Here are a small network's activations along a few directions, averaged over the inputs that share one value of a field.
Values that are neighbours, or in one group, have similar rows; names and order tell nothing.
(in the rows, 500 means zero)
Random noise pushes rows far along 12 fixed directions. That doesn't count. These rows show it; they differ only by the noise:
[477 464 551 552 489 500 444 364 681 526 435 560 624 646 629 501 575 584
 699 591 416 590]
[481 518 556 561 327 316 553 337 535 452 550 503 509 543 503 580 529 247
 519 493 634 647]
[553 606 420 571 710 457 349 653 571 574 455 396 349 478 522 592 383 514
 252 469 737 486]
[278 692 591 692 471 443 473 439 531 506 400 746 550 706 494 547 513 400
 631 497 473 424]
[640 570 438 485 604 663 330 516 452 513 554 304 436 496 410 403 401 629
 591 598 495 535]
[382 658 454 519 737 607 398 631 378 445 591 490 576 495 543 453 622 655
 463 504 465 590]
[632 305 703 421 423 412 604 151 660 518 229 502 328 533 420 348 369 492
 672 657 551 637]
[603 818 416 509 654 509 309 442 595 472 603 352 514 494 684 452 537 576
 654 553 398 685]
[440 394 637 633 400 520 563 402 534 534 329 567 424 556 561 488 467 510
 623 555 485 546]
[647 676 502 457 445 272 331 665 549 597 498 416 353 565 463 415 451 777
 586 422 597 468]
[624 247 503 398 637 594 471 356 734 446 470 501 580 555 480 552 410 384
 496 571 489 534]
[483 546 550 424 571 556 448 426 424 443 511 492 477 479 375 401 538 494
 555 534 507 553]
[694 396 529 324 487 360 317 451 795 564 446 489 468 568 420 527 484 515
 534 458 621 420]
[364 332 735 506 331 468 557 489 361 356 494 600 446 471 389 512 710 341
 467 429 711 623]


Field SANUG:
kibuf: [557 556 604 346 633 481 613 438 575 234 544 595 469 487 582 446 530 367
 440 455 551 682]
lovok: [648 803 554 671 394 551 455 516 430 358 512 357 294 439 600 520 454 338
 616 559 580 659]
tov: [618 536 542 371 420 431 420 630 522 409 640 523 418 570 365 463 418 446
 507 362 492 350]
nubeb: [561 643 567 510 521 476 276 804 569 347 601 561 382 473 449 633 652 334
 361 351 710 408]
gid: [523 422 555 467 315 360 533 343 642 453 585 430 630 541 673 573 728 352
 453 505 686 718]
kitup: [680 666 592 600 637 588 437 455 641 383 360 535 302 538 536 432 307 496
 658 608 418 563]
pubof: [475 400 446 397 641 449 482 489 696 497 540 660 649 595 502 627 455 317
 366 429 477 346]
duf: [599 536 566 497 571 525 613 516 408 361 465 443 378 351 557 462 436 505
 478 452 479 629]
fodu: [369 585 524 782 291 674 250 734 336 610 471 398 398 551 357 568 631 548
 491 605 791 316]
lin: [592 620 562 246 638 504 430 499 659 472 389 619 244 387 420 413 422 469
 433 369 433 306]
gebuz: [637 350 478 284 362 355 334 497 606 481 686 431 607 407 424 599 777 445
 444 402 675 517]
bonav: [436 369 688 600 754 562 703 449 587 355 253 635 501 557 648 478 558 634
 413 663 614 779]
pesun: [590 477 446 470 467 680 261 440 723 667 397 421 501 406 654 613 524 403
 515 444 446 283]
gal: [226 496 576 636 747 758 609 477 548 471 164 747 422 395 675 586 567 276
 349 520 393 334]
duson: [551 543 490 369 837 342 442 385 795 504 338 574 579 575 583 503 545 558
 344 518 658 587]
bapa: [480 480 596 560 171 277 563 380 575 378 642 645 587 620 469 671 513  78
 633 378 548 527]
SANUG is arranged as a 2 by 8 grid.
- List every value one step from fodu, in the order listed. => nubeb, gal
- List every value one step from pesun, in the order listed. => gid, pubof, duson
- List every value one step from lin, in the order listed. => kibuf, tov
- List every value one step from gebuz, in the order listed. => kitup, duf, bapa
A value of SANUG combines one of 2 hidden first parts with one of 8 second parts; all combinations occur once.
- Changing only the second part turns pesun into duson. pubof has the same second part as pesun; what does that change turn pubof into? => bapa
- Changing only the second part turns gid into lovok. tov has the same second part as gid; what does that change turn tov into? => nubeb
- Changing only the second part turns kibuf into bonav. lin has the same second part as kibuf; what does that change turn lin into? => kitup

Field GONEG:
zaz: [294 459 429 680 621 718 486 521 380 496 583 557 795 606 435 587 571 522
 552 640 394 491]
kul: [710 234 629 492 329 295 453 739 734 335 582 701 584 816 288 642 351 545
 598 340 652 334]
vis: [472 406 560 352 440 508 391 400 643 481 464 619 793 669 449 470 713 558
 699 541 447 467]
pab: [334 511 620 407 451 492 631 452 370 435 474 618 472 521 415 372 529 454
 523 497 464 459]
nado: [333 191 641 437 618 654 553 436 471 550 302 534 454 521 448 423 563 636
 368 601 643 529]
fesa: [533 381 509 491 501 473 523 652 447 502 484 514 523 542 448 540 389 518
 462 397 509 409]
numo: [341 446 541 554 780 666 624 743 269 241 581 690 623 600 277 488 507 558
 334 517 586 517]
nalit: [446 567 584 476 582 602 408 553 445 416 462 624 551 563 336 454 598 535
 617 541 448 424]
gepu: [537 505 733 625 629 524 405 627 494 314 387 631 411 774 321 468 355 541
 617 535 682 559]
ninub: [417 452 412 720 390 289 405 581 652 592 597 454 607 725 517 760 531 469
 289 577 887 601]
gub: [522 505 545 589 318 383 563 411 448 541 410 441 347 417 524 572 449 337
 426 412 720 558]
lumib: [392 565 454 512 609 614 272 691 403 534 569 525 569 576 420 464 604 694
 567 441 414 357]
vive: [532 368 462 489 375 553 310 501 567 524 638 413 585 465 461 577 687 427
 562 525 552 521]
mit: [796 439 517 212 464 393 501 455 657 431 569 447 366 282 536 462 508 468
 469 397 428 527]
sigas: [563 482 497 396 730 515 630 455 658 385 463 502 601 370 850 507 622 495
 528 519 281 728]
zunu: [360 550 497 584 685 661 594 560 468 600 314 593 514 551 640 379 433 799
 461 546 306 400]
duli: [499 560 428 649 572 450 598 436 410 519 498 446 522 584 464 497 305 563
 476 589 592 614]
par: [547 499 432 563 502 516 526 383 657 507 483 445 505 604 575 571 376 381
 476 654 528 531]
dud: [672 239 426 392 290 588 515 479 427 632 596 275 348 144 451 561 477 410
 341 427 538 453]
rula: [618 688 433 473 534 442 411 566 431 458 583 387 389 554 307 434 285 347
 470 491 606 394]
vaz: [585 513 519 474 544 539 539 300 443 653 324 436 313 498 369 308 271 713
 545 631 466 503]
zer: [559 474 393 427 620 575 556 352 621 566 378 510 555 516 422 497 306 413
 457 534 467 349]
voz: [664 446 470 280 609 570 436 550 488 542 499 307 366 235 679 316 534 723
 592 415 260 549]
lavo: [729 319 434 383 350 588 574 495 412 421 776 296 544 386 580 494 450 439
 528 401 383 626]
vin: [331 302 527 627 193 619 579 484 327 596 486 453 553 395 608 502 734 471
 592 573 433 495]
pezo: [596 572 708 535 642 849 309 540 598 332 356 575 297 523 475 428 534 460
 572 550 554 442]
tari: [403 429 464 620 425 329 772 490 504 489 462 553 547 458 634 661 536 335
 280 442 634 560]
mupon: [358 872 619 398 364  18 517 436 458 494 545 668 381 575 368 426 584 438
 513 330 625 537]
vav: [604 843 374 517 626 295 554 264 689 419 579 387 469 505 712 502 384 355
 515 657 430 819]
pira: [514 551 406 727 619 634 357 655 570 586 439 345 361 380 798 610 549 555
 390 579 544 576]
GONEG is arranged as a network in which each value has 4 neighbours.
- List every value one step from rula, in the order listed. => vis, pab, voz, vin
- List every value one step from gub, in the order listed. => fesa, duli, zer, lavo
- List every value one step from dud, in the order listed. => kul, ninub, mit, vaz
- List every value one step from nalit, in the order listed. => zaz, numo, sigas, pira
A value of GONEG combines one of 6 hidden first parts with one of 5 second parts; all combinations occur once.
- Changing only the second part turns numo into mit. zer has the same second part as numo; what does that change turn zer into? => zunu
- Changing only the second part turns duli into gepu. gub has the same second part as duli; what does that change turn gub into? => fesa
- Changing only the second part turns nalit into pira. vis has the same second part as nalit; what does that change turn vis into? => rula
- Changing only the second part turns lavo into nado. pezo has the same second part as lavo; what does that change turn pezo into? => par
